These are the activations of a small neural network, seen along a few directions. Each row is one input.
Each table varies a few parts of the input and shows all the possible inputs, shuffled.
A made-up example of a description, with smaller parts first: values(3) and (point or line(9) or (ring(5) and line(6))).
Shared parts are said once, and a part with two or three values counts as separate values.
In the rows, 128 means zero.

Other details of the inputs shift rows strongly along three fixed directions, in all tables alike. That doesn't count.

A family of inputs:
x1: [128 136 131 152 121 113 149 135 122 151 139 128]
x2: [131 137 123 150 114 115 147 121 127 155 127 132]
x3: [ 91 161 173  62  85 179 161  83  43  83 134  90]
x4: [127 133 130 133 137 115 121 135 133 116 122 134]
x5: [137 134 126 146 146 115 137 118 123 149 124 125]
x6: [131 134 122 132 113 128 133 144 134 132 146 131]
x7: [131 131 121 135 106 130 135 133 143 133 142 130]
x8: [122  79 138 116 208 154 108 106 140  96  88  97]
x9: [137 148 125 112  63 136 118 158 140 107 149 120]
x10: [134 133 124 130 135 135 117 132 136 134 118 128]
x11: [138 131 119 133 136 134 114 128 130 130 127 131]
x12: [129 121 120 133 128 117 122 125 133 119 115 136]
x13: [137 121 130 131 104 117 131 136 129 134 138 138]
x14: [124 116 124 136 128 117 126 131 135 116 119 134]
x15: [130 134 131 132 138 134 119 139 137 131 123 126]
x16: [126 121 128 135 135 116 124 139 128 115 126 132]
x17: [136 147 133 139 111 116 132 138 131 135 132 120]
x18: [136 123 130  91  93 135  91 129 131  77 114 102]
x19: [132 130 121 126 135 113 116 128 128 126 122 131]
x20: [122 128 117 149 118 129 142 133 125 151 139 145]
x21: [128 134 127 130 139 133 124 143 138 128 119 125]
x22: [136 126 125 122 135 115 115 127 129 133 127 129]
x23: [130 131 127 133 138 114 120 138 126 117 125 134]
x24: [128 117 126 135 129 137 124 135 139 132 120 126]
x25: [135 119 131 141 126 121 129 126 136 129 121 113]
x26: [ 79 159 151  88 121 170 188  70  62 132 139 134]
x27: [123 116 122 144 143 133 137 131 128 149 125 135]
x28: [124 120 129 130 134 114 122 138 131 122 129 128]
x29: [127 126 118 137 106 114 131 141 125 124 130 140]
x30: [133 147 127 132 115 127 130 137 141 133 145 131]
x31: [123 118 121 141 142 128 143 122 140 143 133 136]
x32: [126 129 118 144 119 126 148 129 132 151 147 140]
x33: [135 132 113 137 107 133 123 133 127 137 133 137]
x34: [136 121 118 132 131 136 119 131 131 135 119 127]
x35: [133 132 117 136 150 126 136 121 131 147 133 138]
x36: [131 119 118 128 130 115 119 126 129 127 121 130]
x37: [123 119 124 134 140 113 133 116 132 149 124 139]
x38: [137 134 127 130 140 130 123 132 138 127 140 123]
x39: [129 138 127 135 111 129 134 139 143 131 147 129]
x40: [129 110 126 127 129 116 121 131 132 131 129 126]
x41: [131 123 117 131 130 135 125 133 138 131 112 127]
x42: [136 132 117 128 137 134 121 138 130 132 117 127]
x43: [133 134 127 128 139 130 124 133 143 126 134 127]
x44: [137 116 139 129 133 118 124 135 132 125 135 130]
x45: [124 136 125 135 111 132 135 152 137 134 128 131]
x46: [138 134 133  89  98 134  89 132 130  77 116 103]
x47: [128 137 116 142 118 126 146 120 137 152 140 142]
x48: [134 142 117 132 112 113 125 137 122 127 127 142]
x49: [141 133 122  99  73 133 100 140 118  81 122 114]
x50: [134 132 128 132 139 134 118 141 131 132 127 125]
x51: [136 138 128 136 122 111 140 126 122 154 138 150]
x52: [ 82 152 169  88 121 157 186  78  51 130 144 137]
x53: [121 116 118 142 144 132 142 135 129 147 121 135]
x54: [121 122 132 131 133 114 123 136 138 121 126 128]
x55: [128 124 117 138 143 128 139 116 138 146 129 138]
x56: [148 123 123  91  97 152  95 130 131  82 126  99]
x57: [135 144 121 129 117 127 129 142 132 134 145 132]
x58: [126 125 127 143 149 127 141 127 136 142 143 132]
x59: [125 125 120 132 105 113 129 139 128 131 133 135]
x60: [124 119 136 127 132 115 122 135 138 127 131 126]
x61: [127 142 125 129 114 110 124 143 126 131 136 136]
x62: [129  84 138 116 208 155 100  96 138 101  89  99]
x63: [136 149 123 120  57 139 114 162 126 111 150 125]
x64: [126 134 122 143 147 130 130 120 132 146 126 142]
x65: [134 134 119 138 149 127 136 118 133 146 137 135]
x66: [129 101 143  92 128 139  96 119 132  82 114  96]
x67: [ 84 142 147  94 129 171 184  65  63 130 139 128]
x68: [123 123 131 136 133 116 125 137 135 114 123 133]
x69: [119  96 145 128 228 148 111  94 134 110 104 112]
x70: [143 115 128 127 129 119 121 123 130 130 126 133]
x71: [132 134 116 137 105 133 125 131 134 136 130 138]
x72: [122 115 126 131 128 115 123 130 138 123 122 129]
x73: [132 137 134 142 107 117 136 140 133 133 134 119]
x74: [133 140 131 136 121 111 141 124 128 153 135 151]
x75: [124 147 117 140 124 128 144 137 129 155 123 144]
x76: [139 124 138  97 100 155  93 149 128  82 124  95]
x77: [126 133 126 145 151 129 131 129 127 144 134 139]
x78: [127  97 139 122 226 145 117  82 140 112 106 108]
x79: [143 122 123 138 128 121 125 122 128 132 120 114]
x80: [137 128 125 142 103 118 135 136 126 136 132 119]
x81: [143 117 127  93  96 152  98 136 133  79 130  97]
x82: [141 130 136  85  98 135  87 131 131  83 120 101]
x83: [119 130 129 138 122 109 142 138 124 152 143 142]
x84: [135 138 138  99  75 153 101 154 131  88 129 103]
x85: [116 145 128 139 124 107 140 135 128 146 134 147]
x86: [ 74 144 161  99 124 155 203  59  53 149 135 150]
x87: [130 129 141 137 147 113 136 124 133 143 132 142]
x88: [126 124 130 138 134 134 121 136 139 124 131 128]
x89: [126 128 118 135 117 110 139 126 122 157 135 145]
x90: [127 122 113 140 144 131 139 129 127 149 117 136]
x91: [138 131 121 130 136 135 116 134 130 135 121 127]
x92: [124 128 131 134 150 110 131 128 126 147 134 137]
x93: [126 119 141 140 144 114 140 126 135 141 134 141]
x94: [130 144 120 133 110 113 126 135 128 126 124 143]
x95: [135 111 136 130 126 119 126 126 139 127 127 132]
x96: [141 147 126 138 108 117 130 130 130 138 127 122]
x97: [124  84 141 116 215 152 107 114 134  94  96  95]
x98: [120 118 123 148 141 132 136 123 135 143 128 140]
x99: [132 132 124 130 140 133 123 145 131 129 122 125]
x100: [120 130 134 134 148 110 132 126 132 146 131 138]
Description of these inputs: values(2) and ring(5) and (point or line(4) or line(5)).
- Changing only the values(2) part turns x46 into x19. The same change can be made to x62. Which row results? => x34
- Changing only the values(2) part turns x13 into x95. The same change can be made to x90. Which row results? => x41
- Changing only the values(2) part turns x100 into x92. The same change can be made to x69. Which row results? => x77
- Which other rows does x9 become when the ring(5) part takes its other values? List them by row number. => x26, x31, x43, x55
- Which other rows does x19 become when the line(4) part takes its other values? List them by row number. => x22, x48, x51
- Which other rows does x32 become when the ring(5) part takes its other values? List them by row number. => x38, x58, x65, x67
- A walk changes only the line(4) part. It starts at x49 and steps to x36. List the rest of the walk in order. => x89, x70

A family of inputs:
x101: [131 139 108 177  94 107 157 167 148 177 146 143]
x102: [123 137 109 180  96 108 146 173 157 173 140 156]
x103: [ 99 143 138 147 121 104 181 110  90 156 148 169]
x104: [107 163 138 132 133 134 171 112 102 174 162 158]
x105: [144  95 111 165 160 108 112 166 188 141 127 139]
x106: [105 147 112 137 120 144 173 100 104 177 150 166]
x107: [145 180 133  94  36 148 113 165 111  99 143  97]
x108: [101 118 169  98 167 136 138  74  89  85 112 114]
x109: [133 149  90 157  95 119 147 156 148 174 140 174]
x110: [ 83 102 137 135 220 102 158  87  96 154 117 148]
x111: [118 171 148 105  97 152 160 110  83 137 153 121]
x112: [140 175 136  83  38 149 109 169 122  93 149 119]
x113: [154 104 122 125 128  92  82 162 150  94 120 119]
x114: [166 124 107 100  90 158  71 150 147  70 105  79]
x115: [ 94 124 164  91 165 136 141  72  99  85 112 110]
x116: [129  94 123 114 189 165  89 106 138  86  83  98]
x117: [164  95 134  88  76 120  62 146 129  71  97  98]
x118: [ 95 101 160  92 164 173 142  82 102 100 132 108]
x119: [145  78 129 137 216  92 102  86 165 128  92 114]
x120: [173 109  91 170 159 113 101 139 175 154 120 131]
x121: [159 128 111 177 170 100  91 174 184 153 117 136]
x122: [106 143 145 114  82 155 170 110  90 133 153 120]
- What do these inputs look like to the network? => values(2) or line(5) or (values(3) and ring(5))
- Which other rows does x122 become when the values(3) part takes its other values? List them by row number. => x111, x120

A family of inputs:
x123: [136 122 108 145 140 127 123 142 142 139 116 136]
x124: [135 140 130 137 128 126 140 123 129 148 135 128]
x125: [130 139 126 132 152 130 133 124 123 138 126 131]
x126: [136 122 113 151 130 126 124 141 139 146 118 130]
x127: [128 123 122 135 147 100 119 121 143 127 112 133]
x128: [112 142 132 122  80 129 163 108  91 127 147 135]
x129: [116 129 132 134 150 130 139 134 126 128 128 132]
x130: [115 131 128 136 134 127 135 136 132 135 140 143]
x131: [134 151 126 102  35 151 129 144 115 109 137 116]
x132: [108 152 141 113  84 121 151 117  95 129 133 146]
x133: [125 122 117 134 122 133 139 122 132 147 133 140]
x134: [160 132 131 105 107 140  78 146 140  83 119  87]
x135: [138 117 130 140 136 100 120 136 135 137 126 142]
x136: [152  95 133  95 131 121  72 143 140  77 113  91]
x137: [119 123 139 136 139 129 144 127 131 134 131 125]
x138: [ 82 108 170  95 192 171 148  75  80  94 108  95]
x139: [138 131 121 134 154 126 117 126 140 135 131 135]
x140: [134 138 126 131 130 126 137 120 132 148 142 136]
x141: [130 120 126 142 135 118 129 139 151 139 140 135]
x142: [134 122 108 142 132 129 121 137 144 140 125 145]
- What do these inputs look like to the network? => point or line(4) or (values(3) and ring(5))
- Which of the alternatives is x134? => values(3) and ring(5)
- A walk changes only the line(4) part. It starts at x127 and steps to x132. List the rest of the walk in order. => x135, x136
- Which other rows does x139 become when the values(3) part takes its other values? List them by row number. => x130, x142

A family of inputs:
x143: [155 156 133 116  92 124  92 172 142 103 142 106]
x144: [122 135 138 136 139 116 159 101 105 165 131 140]
x145: [ 91 154 135 138  77 107 185 135  93 173 155 178]
x146: [126 104 137 115 167 157 126 111 129 107 128 111]
x147: [143 128 126 116  87 145 101 145 150  97 131 103]
x148: [102 134 126 140 139 135 163 111 119 159 128 143]
x149: [133 112 142  99 140 167 109 114 135  73 119  87]
x150: [174 109  96 163 159 110  69 164 195 118 103 124]
x151: [135 160 109 133  68 126 138 156 123 152 136 140]
x152: [159 120  93 184 133  91 113 175 179 178 127 145]
x153: [143 154 115 122  27 105 117 173 124 114 144 129]
x154: [170 104  87 183 176  97  84 167 192 155 115 151]
x155: [139 146 120 113  40 142 117 160 132 118 155 125]
x156: [108 151 141 133 156 126 156 122 111 154 150 149]
x157: [122 107 133 138 188 117 139  92 112 137 115 125]
x158: [136 104 126 167 161  86 122 152 153 152 117 143]
x159: [107 142 122 137 142 135 162 109 117 158 123 147]
x160: [144 127 122 139 117 137 127 146 140 128 137 116]
x161: [109 135 120 131 143 136 158 113 111 162 129 153]
x162: [119 138 131 118 113 124 139 105 111 119 131 129]
x163: [113 130 126 134 140 114 156 101 105 153 140 153]
x164: [127 116 130 120 167 154 115 111 113 110 102 112]
x165: [100 130 130 141 137 110 164 108 111 144 129 149]
x166: [124 103 140 121 162 154 122 110 123 114 117 100]
x167: [122 130 132  89  91 157 117 129 114 100 130 113]
x168: [132 114 146 110 161 131 119  91 128 110 112 111]
x169: [115 160 147 116 129 135 139 126 117 121 141 124]
x170: [119 105 156  93 136 137 101 119 126  67 105  99]
x171: [134 107 144 104 163 132 115  95 122 113 118 117]
x172: [119 126 136  91  90 133 118 126 106  86 131 119]
- What do these inputs look like to the network? => values(3) and (point or line(4) or line(5))
- Changing only the values(3) part turns x167 into x152. The same change can be made to x155. Which row results? => x166
- A walk changes only the line(5) part. It starts at x150 and steps to x159. List the rest of the walk in order. => x148, x147, x149
